These are the activations of a small neural network, seen along a few directions. Each row is one input.
In each table, some parts of the input vary, and every possible input appears once, in random order.
A made-up example of a description, with smaller parts first: values(2) and (point or ring(11) or (ring(5) and line(6))).
Shared parts are said once, and a part with two or three values counts as separate values.

Other details of the inputs shift rows strongly along two fixed directions, in all tables alike. That doesn't count.

Rows:
x1: [ 16  14  44  29   0  21  42  28  54  14  16  31 -21]
x2: [-10 -18 -36 -12  -8   6 -25  -9 -30 -25  -1 -18  -3]
x3: [ -4 -14 -15 -23 -36  -4 -12  13   8 -15 -18 -31 -14]
x4: [-10 -28 -49 -19 -12  -5 -43 -13 -59 -24  -3 -32  12]
x5: [ 23   9  52  39  12  15  44  29  49  19  18  31 -12]
x6: [ 10   2  18  16   1  18  24  17  23   2  13  18 -13]
x7: [ 13  -8   0  41  32  15   1  -4 -42  12  34  35  17]
x8: [  8  -6  -3  25  11  11  -3   1 -21   4  19  17   5]
x9: [11 -4 24 19  0  6 16 17 15  9 12  9 -6]
x10: [ 11  -9   3  36  27   8  -2  -2 -44  14  35  25  18]
x11: [-15  -7 -28 -27 -10 -26 -34 -15 -31 -11 -18 -33  10]
x12: [  9   3  10  33  53  -4  -3 -21 -58  19  31  29  38]
x13: [ -6  16   9 -38 -35   1   7  12  57  -4 -35 -22 -20]
x14: [-11 -17 -30 -24 -20   0 -18  -2  -5 -30 -13 -28 -15]
x15: [ 0 24 25  8  4 -1 26  6 41 20  1 18 -2]
x16: [-22  -2 -39 -29  -9 -18 -27 -21 -20 -12 -17 -23   7]
x17: [  9 -11   4  29  22   6   2   0 -21   2  22  17   8]
x18: [-18 -26 -56 -18 -10  -3 -43 -20 -53 -32  -4 -25  -1]
x19: [  3   9  -1  30  51   5  -1 -26 -45  17  30  36  29]
x20: [23  4 39 35 14 17 35 24 15 23 27 32  2]
x21: [-11  11  -7 -25 -16  -9   4   0  27  -2 -19 -14  -4]
x22: [ 16  12  44  33   9  18  44  26  49  14  17  32 -20]
x23: [ -9 -26 -40 -12  -4  -4 -36 -13 -42 -28  -4 -30   5]
x24: [10  0 19 30 19 15 22  9  7  6 23 28 -6]
x25: [ -9  17  10 -40 -42  -4   6  13  66  -3 -39 -23 -27]
x26: [-17  -8 -51 -33  -5 -12 -43 -35 -50 -19 -15 -23  12]
x27: [ -4  -3   0 -12 -25   4   5  13  37 -17 -12 -17 -27]
x28: [ -7   4   2 -42 -34 -19  -2   8  36 -13 -38 -39 -10]
x29: [ -2  15  27 -31 -38 -17  18  25  68   3 -37 -29 -21]
x30: [  1  15  10  20  29   0   6 -15  -8  16  16  28  11]
x31: [-11  16   8 -39 -39  -8  13  11  70  -9 -40 -26 -27]
x32: [ -8   3   1 -32 -24 -19  -5   2  21 -10 -29 -30  -5]
x33: [ -1  10  -1  30  45  -1   4 -21 -39  23  30  38  29]
x34: [19 25 59 26 18  2 43 22 39 34 10 27  6]
x35: [ -3   6   8 -19 -13 -17   0   3  18  -2 -20 -18  -2]
x36: [-18  -5 -44 -30  -9 -13 -38 -31 -38 -15 -18 -21   6]
x37: [-14   0 -25 -22  -4  -8 -26 -19 -21  -5 -14 -10   4]
x38: [ -7  14   3 -32 -32  -4   6   2  44  -4 -31 -17 -18]
x39: [ -2 -23 -19  -8  -8  -3 -17   0 -26 -14   0 -19   2]
x40: [  6 -11  -9  37  43  15  -5 -15 -54   1  39  29  16]
x41: [15 29 48 24 21 10 45 11 48 28 11 39 -2]
x42: [ -8 -25 -30 -16 -14  -4 -28  -4 -32 -21  -7 -32   3]
x43: [-10 -24 -26 -26 -30  -8 -22   4  -9 -23 -18 -38  -9]
x44: [17  2 32 26  3 13 27 23 17 17 17 22 -2]
x45: [ -9 -22 -43 -14 -16  -2 -35 -10 -37 -22  -8 -23   1]
x46: [ -5   4 -18  24  48  -1 -12 -30 -61  15  30  28  37]
x47: [ 14  34  53  15   0  10  44  14  65  29   0  31 -14]
x48: [  0  -3  -8  24  44 -13 -17 -24 -71  16  25  20  37]
x49: [ 7 20 21  4  6  9 19 -2 22 15  0 17  0]
x50: [ -8 -25 -27 -11 -13  -8 -26  -4 -31 -17  -5 -25   0]
x51: [  2  -7   7 -21 -36   1  10  24  52 -18 -24 -29 -26]
x52: [ 8 11 24 19 24 -9  9 -5 -7 17 13 18 16]
x53: [ -3  19  19 -37 -38   1  18  18  72   0 -36 -17 -26]
x54: [  0  10  -1  26  43  -1  -1 -24 -35  16  23  34  21]
x55: [ -9 -25 -49 -15 -11   1 -40 -14 -50 -26  -6 -27   7]
x56: [  5  -7  -1  25  19  14   4  -1 -22   1  24  24   2]
x57: [ -6 -12  -9 -26 -38  -6  -9  14  35 -25 -26 -38 -25]
x58: [ 3 18 22  3  7  6 16  2 22 18  0 21 -1]
x59: [  7  -2   9  -9 -30  10  14  24  41  -6 -14 -11 -20]
x60: [ 11   4  12  37  53  -6   1 -16 -58  27  35  35  37]
Each input here is: line(5) and (values(2) or line(4) or ring(6)).
The inputs of x12 and x28 match in every part but the line(5) part. If x19 is changed in the same way as x12 into x28, which row does it become?
Answer: x41
The inputs of x17 and x5 match in every part but the line(5) part. If x48 is changed in the same way as x17 into x5, which row does it become?
Answer: x29
A walk changes only the ring(6) part. It starts at x5 and steps to x22. List the rest of the walk in order.
Answer: x18, x45, x3, x50
Which other rows agree with x1 in the line(5) part? List them by row number.
Answer: x8, x9, x10, x11, x15, x25, x27, x30, x47, x52, x57
Which other rows does x28 become when the values(2) part takes its other values? List them by row number.
Answer: x60
Which other rows does x32 become when the values(2) part takes its other values? List them by row number.
Answer: x48

Rows:
x61: [ -4  -2   0 -19 -29  12  13  13  42 -13 -10  -7 -24]
x62: [  3  -1   7 -13 -41  22  17  27  60 -18 -22 -17 -37]
x63: [ -4   7 -21  19  35   0 -19 -34 -56   9  24  31  20]
x64: [ 13   4  14  41  31   5   9   4 -31  32  31  36  24]
x65: [-27 -45 -89 -50 -26 -18 -78 -28 -97 -41 -17 -61  13]
x66: [  3 -11  12  33  35   2   4   1 -27   2  32  22  11]
x67: [-25  -4 -37 -75 -70 -25 -39  -1  18 -28 -58 -73 -18]
x68: [-13   7 -33 -14  22  -4 -29 -37 -48  -4  -3   7  19]
x69: [ -6   8  16 -17 -15 -20   9   5  39  -6 -22 -17 -17]
x70: [ -5   3 -15  19  18   8  -3  -9 -21   7  16  22   8]
x71: [ 28  -3  45  17 -16  22  35  36  46  15   1  11 -20]
x72: [ 21 -15   3  58  53   9   4  -8 -59   0  49  33  20]
x73: [ 2 20 33 -2 17 -7 17  1 38 13 -4  4  4]
x74: [  8  23  34 -25 -25  -3  29  14  62  19 -29  -9  -4]
x75: [ 6  9 32 27 12 -3 30 17 36 13 13 17  1]
What is each input in this table made of?
Answer: values(3) and line(5)
The inputs of x69 and x67 match in every part but the values(3) part. If x75 is changed in the same way as x69 into x67, which row does it become?
Answer: x64
Which other rows does x74 become when the values(3) part takes its other values? List them by row number.
Answer: x68, x73
Which other rows does x72 become when the values(3) part takes its other values? List them by row number.
Answer: x62, x71

Rows:
x76: [  0 -17 -18   4  -7  -2 -20  -1 -30  -7   7  -5   0]
x77: [ -8   0 -25 -28 -17   3 -15  -9   1 -13 -18 -15  -4]
x78: [-13  11  -5 -30 -27 -12  -8  -3  26   0 -28 -18 -12]
x79: [13  3 31 28 21  1 23 14 12 11 17 16  5]
x80: [  1  -7  -4 -25 -27   0  -6  13  14 -11 -21 -30  -6]
x81: [ 0 16 10  5 -4  3 16  6 28 13  1 15 -6]
x82: [ -9   3   2 -27 -19 -19   2   4  29 -12 -25 -31  -9]
x83: [  3  -7  -8   9   9  17   0  -2 -17  -2  13  13   2]
x84: [ -2   4   2   5  11 -12   0  -5 -17  16   5   7  16]
x85: [  0  -3   3  -6 -17  -5   0  15  11   3  -7 -13  -1]
x86: [  5 -17  -5  21  16   2  -8  -5 -28  -9  18   4   2]
x87: [ -5  13  12 -13  -5  -8   5  -3  30  -3 -16  -7 -11]
x88: [ -6  -2  -7  -3 -17   5   3  10  14  -4  -2  -3 -13]
x89: [ -1   2  -4 -14  -1  -6  -8  -7 -15   0  -8 -10  12]
x90: [-15 -28 -52  12  32  -3 -40 -33 -84 -22  24  -2  19]
x91: [27  3 38 42 20 24 28 15  3 19 28 38  1]
x92: [ 5 15 13 -3  7  6  4 -8  5 11 -3 12  4]
x93: [ 4 12 19 24 23  6 24 -1 18 10 15 27  1]
What is each input in this table made of?
Answer: values(3) and ring(6)
The inputs of x85 and x79 match in every part but the values(3) part. If x88 is changed in the same way as x85 into x79, which row does it become?
Answer: x90
Which other rows does x82 become when the values(3) part takes its other values? List them by row number.
Answer: x84, x89
